[-23 -10 -30 -61 -78 -13 -16 -28 -22  18 -32 -22 -33  11] : q736
[53 26 38 94 94 50 53 53 37 -4 59 20 53 24] : q56
[ 30  46  30  82 104  33  17  39  24 -12  46  16  33  33] : q381
[-29 -51 -50 -82 -57 -27 -31  11 -53   8 -40 -40 -35 -74] : q412
again q412: 
[-40]
again q736: 
[-22]
which: [-29 -51 -50 -82 -57 -27 -31  11 -53   8 -40 -40 -35 -74]
q412
which: [53 26 38 94 94 50 53 53 37 -4 59 20 53 24]
q56
common q736 q412: 
[11]
common q56 q381: 
[24]

[ -8  27  23  10 -16 -51 -16 -14  28  30   4 -14 -44 -23  13  18  11  19
 -14  -7 -66   2  55   4   6 -14  -9 -41] = q642
[ -8  27  23  10 -16 -51 -16 -14  28  30   4 -14 -44 -23  13  18  11  19
 -14  -7   3   2  55   4   7  13  -9 -41] = q79
[ 30  18  23  20  18 -32 -14  -3  53  15  25 -10 -23 -29  37  15   8   6
   6  -1  27  25  22  13 -11 -13 -12 -21] = q353
[ -2 -11  -2  -6   7  12   2   6 -25 -10   2   2   1  16 -26 -17  -2 -31
 -12 -17  -6   3  -2   5  14  13 -10   2] = q650
which: [ -8  27  23  10 -16 -51 -16 -14  28  30   4 -14 -44 -23  13  18  11  19
 -14  -7   3   2  55   4   7  13  -9 -41]
q79
which: [ -8  27  23  10 -16 -51 -16 -14  28  30   4 -14 -44 -23  13  18  11  19
 -14  -7 -66   2  55   4   6 -14  -9 -41]
q642

[ 51  48   1  10  58 -32 -31] = q226
[ 25 -49 -36  -8 -10   8  17] = q779
[-59 -65 -55  54 -49 -32  30] = q198
[ 58  78 -56  78  78 -49 -18] = q231
[-30 -27 -93  29 -73   5  57] = q136
[  7 -20 -24 -20   8  38  35] = q734
[-29 -31 -46  61  -8 -52   8] = q757
[ 61  76 -96  12  12 -20  23] = q909
[-30 -22 -63  62  -7 -51   7] = q130
[ 19  26 -36  -2 -16  11  11] = q888
again q909: 
[12]
common q198 q779: 
[-49]
again q734: 
[-20]
common q130 q734: 
[7]
again q231: 
[78]
which: [ 25 -49 -36  -8 -10   8  17]
q779

[-104   -7  -40   46] -> q643
[-90  47  -7  46] -> q685
[5 5 5 5] -> q762
which: [-104   -7  -40   46]
q643
again q762: 
[5]

[ 21  10 -40   5] -> q937
[-61 -61 -61 -20] -> q161
[ 94  93 -14 -21] -> q318
[-78 -17 -31  30] -> q25
[ -1 -61  12  94] -> q594
[ 30  52  46 -16] -> q944
[-78  27  53 -14] -> q708
[-30 -13  63  34] -> q453
[17  3 18 26] -> q741
[-24 -17 -24 -24] -> q351
again q161: 
[-61]
common q161 q594: 
[-61]
common q25 q351: 
[-17]
which: [ -1 -61  12  94]
q594
common q318 q594: 
[94]
again q351: 
[-24]

[ 39  32  16  -7   3  -4  16  16   0 -24  44  -7] = q996
[ 67   3  89  17  21 -15 -34 -12   2  21  32 -25] = q254
[-93  -4 -78  -5  15  57  11  14   7  -5  65 -31] = q179
[ 17  10  77  23  15 -18 -25  -8  10  32  27 -15] = q678
[-11   5 -52  18 -48 -71  -9  -5 -61   8 -79 -25] = q900
[-10  11  62  24  17 -25 -14  -5  12  37  22   0] = q378
[-17  -5 -69  18  21 -61  20  -7 -14  22 -53   1] = q208
[ -7   3 -63  10 -34 -68  -3  -7 -14  10 -78 -29] = q334
[-80  -5 -63  17  15  45  38   4 -13 -12 -61 -52] = q695
common q179 q334: 
[-78]
again q678: 
[10]
which: [-11   5 -52  18 -48 -71  -9  -5 -61   8 -79 -25]
q900
common q179 q996: 
[-4]

[56 -5 52 -4 -1]  q316
[ -1  32 -76  -5 -36]  q477
[-102  -75   -9   -5   -2]  q547
common q547 q477: 
[-5]
common q547 q316: 
[-5]
common q316 q547: 
[-5]

[  4   9  18  50 -29  35  -4  18 -61 -37  -1 -26  35 -10   3 -16   2 -30
  18 -14  37  12  25   3   5 -20  29  55   1  -5 -19  54  -2  26  26  52
  16 -17  12  25 -31   2] -> q197
[  18    0  -11   24    3    3   37  -33    0    4  -25   31  -56  -35
   -8   24    9  -15   22   12    0 -109  -56   30   37  -34  -12   20
   27   46   59    4   16   36  -48  -11  -31  -36    3  -40   14  -38] -> q983
[ -4  -6  26  19  47 -21  23 -30  17  29  31  37  87  40 -13  10  39 -38
 -11  15  -4 -42 -17  23   4 -20  16   0 -18   3 -52  45   0  -6  42 -23
 -19  41  29  39   3 -36] -> q986
[-20 -16  -7  -7  -3  -8   3 -17 -20 -23  -9  -9  13  21 -19   1   6  27
  -4  54  32 -14  -9  12  21  14   2  -2 -14 -15  10 -23 -12 -18 -18  13
   2 -19  25  19 -10  -3] -> q278
[ -9 -29 -53   2   7   5  48  18  -4   6  27 -37 -13  25  45 -11 -22 -11
  10  20  55   7  30 -17  -7  -1  -2   6   1 -19   0 -28  32  -4 -16   2
 -22   3   7  39  -2 -11] -> q189
[  8  24   1   5  22   9 -23  -4  16 -14 -13  12  17  27  -4  12   0  -2
 -12  -4 -13 -32 -33  19  15  -8   7  -1  25 -10 -12   6  -2  -6 -11   9
  -2 -23  15  13  14   6] -> q297
[-47 -37 -52  41 -32 -52  40 -19 -57  -3  -6 -41  28  17  27  31  31  -4
 -40  36 -12  55   9 -17  54  47  -5 -10 -62 -93  32 -35  -1   1   2 -33
  -2  -2 -18 -10  -5  -3] -> q75
which: [  4   9  18  50 -29  35  -4  18 -61 -37  -1 -26  35 -10   3 -16   2 -30
  18 -14  37  12  25   3   5 -20  29  55   1  -5 -19  54  -2  26  26  52
  16 -17  12  25 -31   2]
q197
which: [ -4  -6  26  19  47 -21  23 -30  17  29  31  37  87  40 -13  10  39 -38
 -11  15  -4 -42 -17  23   4 -20  16   0 -18   3 -52  45   0  -6  42 -23
 -19  41  29  39   3 -36]
q986

[-19 -62 -19 -11 -19]  q585
[ 50 -54  -6  47  35]  q172
[ 13 -93 -34 -63 -32]  q534
[ 51 -38 -68  12  51]  q587
[ 3 32 12 59 12]  q644
[  3  -3 -54  59  12]  q406
[ 50 -54 -61  47  35]  q596
again q585: 
[-19]
again q587: 
[51]
common q406 q587: 
[12]
common q596 q406: 
[-54]

[108 -49 -86 -13 108 -52]  q28
[108   1 -86 -13 -55 -36]  q421
[-32 -55 115 -56 -20 -47]  q753
[-77 -55   1 -55 -55 -49]  q409
common q409 q28: 
[-49]
common q409 q753: 
[-55]
common q753 q421: 
[-55]
again q28: 
[108]
again q409: 
[-55]

